Here are a small network's activations along a few directions, averaged over the inputs that share one value of a field.
Values that are neighbours, or in one group, have similar rows; names and order tell nothing.
(in the rows, 500 means zero)
Random noise pushes rows far along 2 fixed directions. That doesn't count. These rows show it; they differ only by the noise:
[641 675 568 383 511 382 158 463 588 701 197 537 327 532 325 447 443 549]
[591 552 626 280 751 381 201 592 540 702 341 580 414 483 206 593 298 838]
[517 697 504 803 270 673 668 403 571 547 510 493 554 465 697 436 692  36]
[605 618 590 374 604 409 228 520 563 686 297 554 391 502 303 517 397 639]


Values of Nal:
f6: [496 463 577 407 321 435 365 437 430 555 293 384 363 561 461 554 519 511]
f11: [392 324 512 243 602 438 445 456 491 500 478 562 447 591 447 649 410 739]
f2: [645 632 371 589 452 481 454 521 445 552 420 432 421 490 361 428 439 464]
f10: [396 464 613 499 531 674 553 516 439 579 714 561 543 444 555 619 361 622]
f7: [575 563 491 498 739 448 470 633 508 516 598 504 511 467 330 459 397 652]
f5: [689 644 498 433 451 498 334 525 508 656 330 498 329 559 423 436 431 503]
f1: [606 631 387 677 545 535 582 576 644 404 621 450 431 462 604 337 651 242]
f9: [369 357 335 568 333 457 596 396 490 122 494 396 648 492 692 237 678 267]
f3: [647 535 623 240 626 522 399 664 410 623 453 507 413 454 306 709 296 777]
f4: [257 298 440 731 342 634 970 434 429 327 806 483 735 494 862 556 654 292]
f12: [447 316 413 487 394 300 393 408 545 318 400 507 519 564 562 390 702 517]
f8: [316 442 392 668 262 520 723 258 500 325 546 508 623 580 814 368 717 194]
Nal is arranged as a line.
A walk along Nal starts at f1 and steps to its neighbour f7. Put f6, f10, f9, f8 in the order it reaches them.
> f10, f6, f8, f9
Which values are neighbours of f5? Give them in the order they are listed.
> f2, f3

Values of Pari:
e12: [492 413 546 405 639 417 431 540 512 401 550 508 513 485 500 449 474 694]
e3: [410 401 531 364 352 386 300 276 531 467 289 562 457 598 565 444 592 544]
e6: [606 680 520 587 138 630 486 336 492 657 333 467 315 580 643 538 603 186]
e10: [382 379 452 597 378 578 737 399 479 400 537 533 675 551 690 500 625 364]
e8: [337 348 494 616 512 617 741 578 477 341 770 483 692 414 655 528 559 433]
e2: [610 577 488 465 620 471 406 589 522 601 437 467 377 499 348 488 412 565]
e11: [571 573 604 348 544 515 349 534 477 697 402 520 367 514 357 645 347 647]
e4: [390 417 500 648 724 523 826 621 490 305 863 471 705 393 572 575 539 510]
e7: [365 400 459 551 437 539 615 429 484 381 520 502 639 500 592 451 561 409]
e5: [528 510 426 623 574 536 602 633 477 509 597 490 597 444 430 454 466 497]
e1: [576 653 444 562 559 427 420 540 552 576 515 500 430 480 406 435 476 471]
e9: [518 528 528 623 522 714 763 611 430 477 744 494 617 401 551 657 471 407]
Pari is arranged as a line.
Which values are neighbours of e5? Give them in the order they are listed.
> e4, e1
Which values are neighbours of e11? Give them in the order they are listed.
> e6, e9
Which values are neighbours of e7? Give them in the order they are listed.
> e10, e8
